Each row below holds a small network's activations on one input, seen along a few directions.
In each table, some parts of the input vary, and every possible input appears once, in random order.
A made-up example of a description, with smaller parts first: one of 2 separate values, together with either a single point or one of 9 places around a ring or (one of 5 places around a ring, together with one of 6 places along a line).
Shared parts are said once, and a part with two or three values counts as separate values.
In the rows, zero is written as 128.

Other details of the inputs shift rows strongly along two fixed directions, in all tables alike. That doesn't count.

Table:
R1: [146 149 188 132 112 124 157 129  98 134  85 144 110  95 170]
R2: [111  72  81 103 119 137 129 144 134 102 115 113 110 112  96]
R3: [111  89 105 148 140 137 122 147 145  97 118 131 142 116  99]
R4: [108  73  84  98 124 146 104 128 110 116 124 129  88 125  99]
R5: [ 95  78  73  81  85 138 108 144 131 121 125 115 129 125  73]
R6: [134 166  89 174 146 114 140  87 149 150 156 105 154 161 160]
R7: [151 157 214 127 149 104 134 122 136 141 146 117  95 124 166]
R8: [123 172 209 125 112 137 126 127 138 141 123 136 156 114 162]
R9: [147  90  72 108  74 186 189 228  93 113 153 123  98 166  78]
R10: [122 106  94 116 154 118 109 115 145 133 153 119 103 156  92]
R11: [101 135 103 157 136 133 126 111 144 147 129 141 182 153 145]
R12: [143 124  89 138 154 125 106 111 134 131 155 124  96 138 115]
R13: [ 96  69 120 127 146 154  97 132 145 109 132 133 118 140  84]
R14: [ 86  72  86  93  92 154 110 131 146 115 137 108 103 128  91]
R15: [117 106 121 165 173 139 118 117 143 133 128 137 151 156 157]
R16: [135 127  83 130 155 110 115 109 125 138 151 135 107 144 110]
R17: [109 151 181  64  79 134 131 122 108 133 117 118 126 112 120]
R18: [114  81  78  98 117 144 121 143 132 108 109 111 115 112  86]
R19: [152 180 192 122 107  90 142 133 137 150 142 119 137 111 153]
R20: [124 128 104 169 132 139 114 131 151 134 131 126 182 139 151]
R21: [170 186  76 193 170 100 162  84 122 147 131 136 151 155 176]
R22: [146 123  86 146 149 115 131 127 157 117 143 108 118 125 111]
R23: [126 139  97 176 165 113 145 126 128 137 106 144 193 137 158]
R24: [134 151  95 178 166 116 145 114 120 128 110 136 200 143 160]
R25: [109 112  93 119 147 133 100 123 110 125 125 159 141 142  98]
R26: [159 167  84 188 175  94 162  98 135 140 135 112 164 145 170]
R27: [101  82 107 137 108 147 101 149 156 104 139 123 145 123  91]
R28: [147 154 190  91  88 113 115 148 149 123 153 106 102  99 105]
R29: [131 141 102 186 146 116 138 103 167 146 162 103 132 151 174]
R30: [107  60  87 112 116 142 128 145 133 102 111 112 107 105  87]
R31: [146 143 192  87 123 109 115 132 121 117 152 131  65 101 110]
R32: [130 132 182  72 107 137 113 134  91 134 105 135  91  98 126]
R33: [118 131 201  91  87 128 111 162 139 106 133 131 135  98 111]
R34: [154 154  87 186 173  91 161 110 143 149 132 121 158 139 170]
R35: [139 164 211 145 112 111 140 122 151 143 149 109 108 109 163]
R36: [120 110 194  93  74 132 127 153 122 125 117 112 114  86 129]
R37: [102 128 211 100  90 144 114 144 143 115 131 132 123 100 109]
R38: [121 119 187  81  75 127 128 154 123 123 121 113 114  92 132]
R39: [128 163 180  81 106 124 126 145 106 111 101 171 126 105  94]
R40: [137 136 104 204 161 133 143 116 128 126 104 157 159 138 172]
R41: [131 125 109 177 172 131 120 112 120 134 126 152 153 145 174]
R42: [147 195 184 117 124 119 143 123  94 121  99 166 154 116 141]
R43: [123 158 214 112 146 119 126 126 112 148 110 154 152 130 152]
R44: [161 191 188 112 142  96 134 105  98 142 141 135 111 119 149]
R45: [157 144  78 155 145 121 131 112 144 125 140 131 107 136 122]
R46: [113  98  70  92 119 134 130 129 113 106 109 114 134 122  82]
R47: [116 108 201  72 114 134 121 138 113 130 112 122  89 111 132]
R48: [154 173 172  81 108 100 139 132 119 120 129 148  88 103  95]
R49: [ 97  79  83  69 125 150 100 119 113 116 122 116 107 148  68]
R50: [144 174 172 107 112 114 157 126  86 146  82 154 128 106 164]
R51: [154 168 200 135 109  96 141 138 147 135 151 108 119 106 165]
R52: [136 151  98 181 145 125 130 100 166 153 158 103 138 150 166]
R53: [157 158 206 141 141 103 132 120 117 140 140 132  89 104 159]
R54: [108 117  90 118 109 137 103 133 135 109 138 126 172 141  86]
R55: [118 109  98 126 146 150  91 126 123 118 128 148 130 136 103]
R56: [121 112  78 136 140 120 148 126 117 139  99 125 155 125 142]
R57: [139 180 196 112 139 118 122 116  84 134 114 160 152 120 150]
R58: [120 185 203 115 110 126 133 115 120 138 123 139 171 125 153]
R59: [128  97  98 151 114 121 114 136 167 116 163  99 111 127 101]
R60: [126 123  79 128 146 131 122  99  85 142 113 133 138 144 143]
R61: [124 146 178  68  74 124 129 138 103 127 115 114 137 103 118]
R62: [129 119  92 117 157 121 110 103 138 125 157 112 110 161  94]
R63: [137 136 175  81  94 131 141 141 103 112  97 143  87  93 126]
R64: [ 80  84  77  78  90 147 110 127 134 127 127 118 118 134  75]
R65: [142 166 200 128 133 121 138 147 125 123 103 140 157  97 154]
R66: [168 160  89 204 169 103 158 101 141 140 137 134 128 146 189]
R67: [154 112  93 142  94 181 188 223 113 112 165 149 138 178  89]
R68: [133 156 218 122 146 135 119 128 124 142 113 143 143 124 160]
R69: [151 182 191 128 125 130 135 135 113 125  98 162 140 107 153]
R70: [102  87  74  84 123 137 103 124  97 128 115 139 104 132  86]
R71: [115 130  99 161 131 123 123 129 140 142 127 138 192 144 144]
R72: [144 146  98 194 164 129 145 115 129 127 110 159 162 144 182]
R73: [158 142  97 199 174  97 159 115 154 135 140 111 141 135 183]
R74: [120 124 205  98 119 137 105 143 108 111 120 154 103  96 106]
R75: [ 91  97 104 125 115 150 105 131 160 110 145 128 138 138 100]
R76: [120 120 197  69 114 142 115 135 111 137 107 121  96 112 126]
R77: [104  92  92 112 144 137 118 116 116 147 111 126 127 152 127]
R78: [165 140  79 160 101 155 191 217 114 127 189 115 103 181 106]
R79: [120  87  97 150 143 140 122 114 106 139 113 131 113 128 148]
R80: [131 105 100 126 154 133 101 117 154 128 158 108  94 150 100]
R81: [104 103 103 105 147 145  97 117 125 114 132 137 145 158  80]
R82: [128 152  91 171 144 111 139  98 157 159 153 114 148 156 159]
R83: [164 149  96 215 165 106 156 102 141 140 131 133 125 141 179]
R84: [148 159  86 176 140 104 138 103 145 144 154 102 164 153 156]
R85: [150 184 170 104 112 118 157 116  78 135  86 146 132 110 157]
R86: [ 91  43 101  93 122 158 101 133 132 114 123 113  83 130  76]
R87: [154 131 104 209 171 101 157 117 154 135 135 110 138 129 174]
R88: [125 105  70 110 115 150 121 128 118 115 103 134 105 125  98]
R89: [132 126 106 188 168 120 145 130 141 122 115 135 176 132 174]
R90: [ 83  60  93 101  88 160 109 131 146 116 134 107 100 121  82]
R91: [111 136 188  75  79 144 123 134 125 137 117 115 110 101 127]
R92: [104  75  79  88  85 152 100 146 141 115 130 104 118 120  78]
R93: [123  85 111 140 152 129 107 120 156 121 157 108  84 144  97]
Description of these inputs: one of 3 separate values, together with either a single point or (one of 5 places along a line, together with one of 6 places around a ring).
The inputs of R27 and R59 match in every part but the choice among 3 separate values. If R57 is changed in the same way as R27 into R59, which row does it become?
Answer: R44
The inputs of R23 and R34 match in every part but the choice among 3 separate values. If R75 is changed in the same way as R23 into R34, which row does it become?
Answer: R29
Change only the choice among 3 separate values in R8. List by row number the other rows that result.
Answer: R52, R91
Change only the choice among 3 separate values in R21. List by row number the other rows that result.
Answer: R42, R85
Change only the place on the ring of 6 in R93. List by row number the other rows that result.
Answer: R35, R53, R59, R83, R87

Table:
R94: [ 90  94 109  87 112 157  89 131 117 115 117 144 135 132  77]
R95: [116 109 111  98 124 107  88  98 167 117 160 101  81 121  71]
R96: [124  94  40 215 177 129 139  92 138 162 119 109 164 160 205]
R97: [ 96  96  90  75 104 141 113 125 112 114 102 129 124 119  83]
R98: [128 129  33 216 190 137 151  84 108 169 101 143 198 180 211]
R99: [160 197 227 112 103 102 165 148 114 145 126 119 142 103 170]
R100: [111  75 111 101 129 140 105 140 130 102 120 128  95 116  84]
R101: [143 138  44 235 214 107 122  59 161 160 161 113 157 183 195]
R102: [137 114  89 103  90 138 135 153 138 111 154 107  82 128  75]
R103: [140 113  94 104 102 142 134 159 129 110 161 127  77 142  72]
R104: [149 180 246 141 117 116 157 149 126 135 116 139 144  98 182]
R105: [144 138  44 233 213  99 120  66 171 150 149 121 153 163 184]
R106: [163 197 229 118 117 107 164 153 105 145 131 136 139 120 167]
R107: [105  93 117 108 106 153 113 156 147 108 148 122 113 139  75]
R108: [144 157 234 118 132 120 144 132 100 153 109 134 118 106 187]
R109: [134 178 235 117 121 121 131 125  99 138  83 161 163  94 181]
R110: [129 110 100 103 116 129 125 158 133  97 145 129 117 127  59]
R111: [123 177 235 103 101 116 132 120  99 149  89 143 162  90 188]
R112: [107  97  96  84 120 145 111 131 110 101  98 147 122 121  73]
R113: [141 112  93 113 107 135 134 160 130  98 151 129  81 125  66]
R114: [104  90 111 104  92 148 116 148 157 109 146 109 118 123  82]
The inputs of R106 and R110 match in every part but one. If R98 is changed in the same way as R106 into R110, which row does it become?
Answer: R112
Describe the family of inputs behind these rows.
Answer: one of 3 separate values, together with either a single point or one of 6 places along a line
Change only the choice among 3 separate values in R95. List by row number the other rows that result.
Answer: R101, R105

Table:
R115: [147 171  82 217 191  95 140  72 139 164 125 125 191 157 214]
R116: [121  95  81 154 126 136 124 149 162 114 155 116 136 144 102]
R117: [113  90  65 132 152 140 115 115 113 119 110 143 118 138 110]
R118: [167 199 209 168 175  87 141  84 114 165 119 138 138 118 223]
R119: [149 142 177  92  92 129 152 173 113 108 131 130  97 101  97]
R120: [106 100  75 139 123 153 120 141 133 123 137 132 156 156 109]
R121: [110 115 203  75  90 136 116 147 134 125 125 112 100  95 115]
R122: [131 123  69 135 141 132 130 128 139 124 154 126 128 162  94]
R123: [147 187 183 153 135 111 161 113  94 160  83 151 178 113 215]
R124: [128 117 181  69  87 135 139 155 104 120 113 121  87 100 114]
R125: [ 97  81  85 136 152 144  91 106 142 121 121 132 133 139 109]
R126: [153 163 189 104 102 112 135 150 145 111 158 121  83 106 102]
R127: [ 99 131 193  73  94 133 102 130 126 112 109 136 138  94 100]
R128: [124  96  72 137 135 124 114 111 154 130 157 100  93 144 106]
R129: [126 110  56 135 123 153 140 148 108 123 123 138 144 154 110]
Describe the family of inputs behind these rows.
Answer: one of 3 separate values, together with one of 5 places around a ring
Change only the choice among 3 separate values in R127. List by row number the other rows that result.
Answer: R115, R123
